Small tables with named rows and columns. After each table, cells are looked up by row and column.

Bubafu.csv
,Deda,Vogi,Pul,Leg
Zuvef,58822,19520,39962,56317
Manefal,42005,37459,34568,51903
Rig,44476,40056,46704,52468
Togopim,29454,43607,65106,69183
Tigibeb,26253,72250,90518,10387
Dab,9088,52184,37664,93496
Dadun,66011,38581,59027,70545

What is the Deda of Tigibeb in Bubafu?
26253
What is the Vogi of Rig in Bubafu?
40056
What is the Vogi of Dadun in Bubafu?
38581
What is the Vogi of Tigibeb in Bubafu?
72250
What is the Deda of Zuvef in Bubafu?
58822
What is the Deda of Manefal in Bubafu?
42005
What is the Pul of Rig in Bubafu?
46704
What is the Vogi of Togopim in Bubafu?
43607
What is the Leg of Rig in Bubafu?
52468
What is the Vogi of Dab in Bubafu?
52184
What is the Deda of Dab in Bubafu?
9088
What is the Leg of Togopim in Bubafu?
69183
What is the Pul of Dadun in Bubafu?
59027
What is the Leg of Manefal in Bubafu?
51903

Fam:
columns: Sofase, Buk, Lovog, Boko, Tizivur, Mus, Letu, Tomug, Suk
Lelot: [0.289, 0.751, 0.442, 0.743, 0.427, 0.249, 0.523, 0.501, 0.785]
Mideni: [0.197, 0.553, 0.899, 0.902, 0.803, 0.489, 0.322, 0.303, 0.314]
Someri: [0.449, 0.545, 0.496, 0.352, 0.455, 0.803, 0.739, 0.784, 0.179]
Fogobu: [0.549, 0.497, 0.818, 0.808, 0.785, 0.559, 0.239, 0.696, 0.596]
Sav: [0.533, 0.561, 0.653, 0.260, 0.311, 0.434, 0.684, 0.190, 0.253]
Kig: [0.532, 0.307, 0.610, 0.339, 0.530, 0.893, 0.373, 0.709, 0.873]
Kidef: [0.741, 0.386, 0.362, 0.661, 0.612, 0.292, 0.326, 0.646, 0.374]
Viz: [0.631, 0.463, 0.783, 0.651, 0.602, 0.328, 0.342, 0.473, 0.693]
Zaso: [0.854, 0.596, 0.770, 0.887, 0.581, 0.879, 0.555, 0.693, 0.853]
Bep: [0.254, 0.506, 0.422, 0.483, 0.265, 0.306, 0.614, 0.355, 0.222]
Gafoz: [0.375, 0.185, 0.557, 0.387, 0.303, 0.663, 0.837, 0.617, 0.229]
Sikabo: [0.343, 0.393, 0.829, 0.313, 0.316, 0.368, 0.881, 0.208, 0.566]
Gefanu: [0.597, 0.559, 0.269, 0.495, 0.457, 0.844, 0.640, 0.233, 0.818]
Gepu: [0.367, 0.612, 0.324, 0.860, 0.215, 0.669, 0.725, 0.674, 0.425]

What is the Letu of Zaso in Fam? 0.555
What is the Tizivur of Gafoz in Fam? 0.303
What is the Suk of Gefanu in Fam? 0.818
What is the Boko of Gafoz in Fam? 0.387
What is the Boko of Gefanu in Fam? 0.495
What is the Buk of Viz in Fam? 0.463
What is the Tizivur of Lelot in Fam? 0.427
What is the Suk of Gepu in Fam? 0.425
What is the Buk of Zaso in Fam? 0.596
What is the Letu of Gepu in Fam? 0.725
What is the Letu of Gefanu in Fam? 0.640
What is the Lovog of Gafoz in Fam? 0.557
Row with the largest Sofase: Zaso

